A small network was shown many inputs. Here are its activations along a few directions, one row for each input.
Each table varies a few parts of the input and shows all the possible inputs, shuffled.
Descriptions start from the smaller parts, as in this example, which fits no table here: one of 2 separate values, together with either a single point or one of 9 places around a ring or (one of 4 places along a line, together with one of 5 places around a ring).
Shared parts are said once, and a part with two or three values counts as separate values.

Other details of the inputs vary at random and push rows far along three fixed directions, the same in every table; ignore that.

Table:
x1: [-30  68 -24 -90 -39 -21  48 -31   6  33   7 -46]
x2: [-20 -35   9 -25 -16   5  27 -41 -32   4  35 -15]
x3: [ 25  16 -11  37 -15  58 -25   6 -47 -18  -5  63]
x4: [-31  29 -12 -40 -79 -70  56   2 120  39  13  33]
x5: [ 15 -13 -55  14  10  75 -29 -50 -89 -12  27  36]
x6: [-31 -35  10 -30 -27  32  44 -54 -81  -3  36 -15]
x7: [-25  30  -3 -91 -55 -16  49   8   0  35  46  15]
x8: [-11  40   0 -51 -58 -68  35  24 111  48  26  34]
x9: [ -9  37   4  23  -5 -59 -13  -1  39   7 -33 -39]
x10: [  1 -55  54  54  30  21  -6  13 -19 -23 -14 -15]
x11: [  -3  -33   -3   -6   28   70  -11   -7 -100  -16   23   -3]
x12: [ 28   8  36  36  63 -29 -15  31  43 -22 -61 -69]
x13: [ -4  32  10  49  -3 -63  -7   8  51   2 -50 -35]
x14: [-42 -50  61 -64   3 -71  66   5  44  31  29 -62]
x15: [-13 -30  60 -29  -3  -6   7  23 -10  10  14 -21]
x16: [ 47   4 -46  61  28  13 -55  34  52  -7 -23  60]
x17: [-39  67 -10 -79 -58 -21  46 -45   9  27   6 -40]
x18: [ 15  82 -98  15  -5  19 -41 -24 -42   0 -20  21]
x19: [ 15 -73  81  65  70 -19 -29  46  41 -11 -21 -39]
x20: [-12  -9  34 -32 -21  54   5  -3 -96  -8  29   8]
x21: [ 10  30 -92 -21 -18  77 -17 -17 -76 -20  21  70]
x22: [ -2 -70 113  16  28 -14  -5  43  -4 -13 -11 -48]
x23: [ 23 -22  -5  77  21 -14 -18  -1  63 -11 -28  34]
x24: [ 28  44 -38  56  36 -46 -38  24  44 -17 -54 -18]
x25: [ 10 -18  -1  17  24 -37   8  32  77  -5  -5   3]
x26: [ 40  -8   1  41  24 -10 -38  48  59  -2 -20  34]
x27: [-22  13 -23 -28 -44 -68  39 -22 109  33  21  25]
x28: [-15 -49   7 -39  13  35  24 -32 -91   0  41 -31]
x29: [ 17 -24  -1  53  22  33 -35   2  -6 -19  -5  24]
x30: [  29   14 -113   10    6   84  -25  -50  -89  -29   25   68]
x31: [-21 -11  47 -24 -41 -24  34  13  24  11   6   0]
x32: [ 12 -94 122  22  74  -3  -8  69 -34 -37 -22 -70]
x33: [ 53  51 -74  36  -4   3 -34  37  67  -9 -11  96]
x34: [-44  49   7 -67 -48  26  47 -53 -75   7   0 -50]
x35: [ -8 -17  -1  -6 -10  63 -17 -14 -82 -15  16  20]
x36: [-16 -61  33 -24  42  26  21  -8 -85 -25  18 -41]
x37: [ 27  12 -62  44  12   0 -35 -14  59   6  -3  64]
x38: [  2 -81  99  33  59   4 -24  45 -19 -13 -15 -51]
x39: [ 45  84 -99  85  16  -3 -82  -7  35  -4 -50  46]
x40: [-43  76 -17 -98 -57 -33  52 -42  24  43  13 -45]
Description of these inputs: one of 5 places along a line, together with either one of 2 separate values or one of 6 places along a line.
- Changing only the place on the line of 5 turns x28 into x6. The same change can be made to x1. Which row results? => x34
- Changing only the place on the line of 5 turns x3 into x7. The same change can be made to x10. Which row results? => x11
- List by row number the other rows that have the place on the line of 5 in common with x19. => x5, x8, x15, x37, x38, x39, x40
- A walk changes only the place on the line of 5. It starts at x13 and steps to x9. List the rest of the walk in order. => x39, x18, x24
- Change only the place on the line of 6 in x21. List by row number the other rows that result. => x25, x30, x32, x33, x36

Table:
x41: [-14  13  24 -19  13  -6  -6   5 -38  14   1 -48]
x42: [ 18 -44   7  16  48  47 -18  -9 -59 -23   1  -8]
x43: [-12  25  15 -26  -6 -49  36  27  29   4 -11 -37]
x44: [ 33  -5  17  40  43 -24 -21  57  93   2 -29   3]
x45: [ 20  28 -85  -5 -17  30 -11 -36 -11   2  23  62]
x46: [-22 -22   9 -20 -15 -68  39   4  58  29  11 -10]
x47: [ 30 -18   7  52  39  19 -25  -2  28 -17 -18  17]
x48: [ 20 -12   1  61   4  22 -30   5  -5  -8 -24  27]
x49: [ 35  -5  18  37  31  19 -38  24  22 -16 -30  20]
x50: [-13 -19  30 -22  -3  46  15 -12 -38  -2   4 -26]
x51: [-13   3  28  -4  -9   5  25 -10 -32 -16 -19 -45]
x52: [-21  -1  26  -4  11  -2   1 -31 -29   9   0 -48]
x53: [ 14  41 -65   9 -50  42 -11 -31 -11   3  10  64]
x54: [ 38 -21  -3  42  38   3 -38  22  17 -18  -9  12]
x55: [ 20 -29  35  30  37  27 -25  34 -52 -18  -4 -10]
x56: [-47  24  10 -66 -46  27  27 -54 -86  22  24 -50]
x57: [ 23  45 -56  -5 -17  17 -15   4   9   6  16  57]
x58: [-22  37  27 -34 -27 -76  14   7  82  39 -13 -37]
x59: [ -38  -20   -8  -76  -30   36   44  -44 -113    6   53  -17]
x60: [ 11 -12   0  64   1  21 -37   6  -4 -20 -18  25]
x61: [ 26  29 -16  38  18  32 -32   8 -37 -34 -43  11]
x62: [  3  18 -62  16 -18 -12 -23   5  26  -5   9  50]
x63: [-12 -13   2 -14  18   7  24 -17 -62 -21  -6 -44]
x64: [ 19  53 -74 -19 -19  41 -14  -7 -10   4  17  65]
x65: [ 24 -28  57  28  35  20 -30  26 -22 -21 -19 -11]
x66: [  1 -27  51  39  18 -19 -26  38  14 -16 -23  -5]
x67: [ 19 -25  54  32  21 -11 -20  36  16 -10 -23  -8]
x68: [-20  16   6 -32  -7 -70  12   2  58  30   3 -48]
x69: [ -3  19 -40  36 -23 -27  -7  -9  67   3   1  51]
x70: [-20  -3  37 -23 -26 -44  22  20  32  21  -3  -4]
x71: [ 35 -21  -6  36  44  10 -35  22  22 -19 -15  11]
x72: [ -4 -26  43  -8  -4  43   5 -16 -66 -10  12 -23]
x73: [ -46   23   12 -110  -53    6   58  -16  -16   27   32  -16]
x74: [-10 -35  14 -27  24  15  20  -7 -17   1  11 -29]
x75: [  9 -47  20  34  39  16 -27  21 -53 -19  -8  -9]
x76: [-20   2  24 -27 -21 -63  33  34  52  31  10  -6]
x77: [-13  -7  30 -22 -17 -49  40  -8  71  20  17 -12]
x78: [ 15  51 -82   4 -10   3  -8  -9   2 -16 -13  29]
x79: [-24 -15  32 -12  -3 -18   9  29 -19   0  15 -15]
x80: [-13   3  32 -31 -34 -51  42   3  99  27   3 -15]
x81: [  9  53 -68  20 -15  12   3 -33   8 -15 -16  34]
x82: [-13 -28  33  -4  -1   5  20 -14 -25  -2  15 -16]
x83: [ -9 -26  18 -33  18   3  15  12   0   0  10 -31]
x84: [  8 -40  37  28  48  40  -9  -1 -18 -18 -12 -21]
x85: [-10  58 -94 -33 -31  16  -6 -60 -31  22  20  24]
x86: [ -7 -30  20 -20   4  -4  10   9 -32  -4  18 -22]
x87: [  4   6 -45  32 -11 -58  -6   8  96  10  -2  41]
x88: [ -8  33 -68  -2 -41  24   5 -41 -18  11  18  65]
- Describe the family of inputs behind these rows. => one of 6 places around a ring, together with either one of 2 separate values or one of 6 places along a line
- Changing only the place on the ring of 6 turns x65 into x72. The same change can be made to x70. Which row results? => x48
- Change only the choice among 2 separate values in x81. List by row number the other rows that result. => x52
- List by row number the other rows that have the place on the ring of 6 in common with x57. => x41, x43, x44, x55, x64, x76, x79
- A walk changes only the place on the line of 6. It starts at x84 and steps to x47. List the rest of the walk in order. => x77, x82, x88, x69
- List by row number the other rows that have the place on the ring of 6 in common with x83. => x54, x62, x68, x71, x75, x78, x86

Table:
x89: [ -7  45 -62  -7 -25  20  -7 -36 -29   5   6  22]
x90: [-16  39 -62 -36 -28  15  15 -36 -39   5  16  11]
x91: [-25   1  27 -55 -16 -43  39   0  20  19  16 -41]
x92: [-32  26 -35 -56 -66 -47  47 -21  64  37  39  32]
x93: [ 32  24 -57  43  -7  28 -34 -10  18  -5 -10  64]
x94: [ 25 -29  54  64  44 -44 -22  33  69  -9 -43 -30]
x95: [ -5 -19  28   9  13 -10   3   0  18   2  -5 -21]
x96: [ 27  52 -63  35   1  17 -41   2   7  -5 -24  43]
x97: [ -1 -16   5  -2  22  31  -1 -14 -65 -17   2 -21]
x98: [ 28 -50  46  60  53 -39 -14  41  75  -9 -27 -20]
x99: [ -5  16 -20  -7 -40 -61  21   7 107  27   7  37]
x100: [-19 -26  29 -23  -8  33  11  -2 -76 -11  21  -7]
x101: [ 12 -30  30  18  39  22 -21  14 -26 -16 -11 -22]
x102: [  6  26 -57 -22 -24  32  -5 -19 -21   5  22  44]
x103: [ 11 -45  31  22  34  16 -20  22 -29 -16   1  -6]
x104: [ 23   1   6  57  34  24 -43  14 -32 -26 -35  -9]
x105: [-32  -1  30 -43 -20 -42  42 -13  21  21  15 -41]
x106: [-31   0  38 -49 -28 -32  43   3  25  16  12 -33]
x107: [ 32  40 -57  32   1  31 -38   2  18  -6 -16  59]
x108: [-35   6  28 -42 -26 -46  40  -8  15  19   3 -48]
x109: [-18 -20  27 -23  -1  38  11 -19 -73  -8   9 -25]
x110: [-11 -17  27 -29   1  37   9   0 -73  -4  17 -15]
x111: [ -3  -4  47   4   3 -55  16  24  64   7 -17 -34]
x112: [-18 -39  15 -24   6  29  17 -10 -73 -11  27 -10]
x113: [-15 -28  36 -13  -1 -15  22  -2   6  10  13 -25]
x114: [ 31  44 -57  41   5 -34 -34  13  86   6 -28  33]
x115: [ -9  48 -44 -42 -34  24   9 -23 -38   8  16  24]
x116: [ 29 -26  -1  52  50  35 -35   7 -19 -27 -22   4]
x117: [ 11 -31  41  27  25  23 -15  18 -30 -18 -10 -14]
x118: [ 13  13 -30  10  -9  11 -16  11  10   1   5  49]
- Changing only one part turns x102 into x103. The same change can be made to x93. Which row results? => x99
- Describe the family of inputs behind these rows. => one of 5 places along a line, together with one of 6 places around a ring
- Change only the place on the ring of 6 in x107. List by row number the other rows that result. => x95, x101, x106, x109, x116
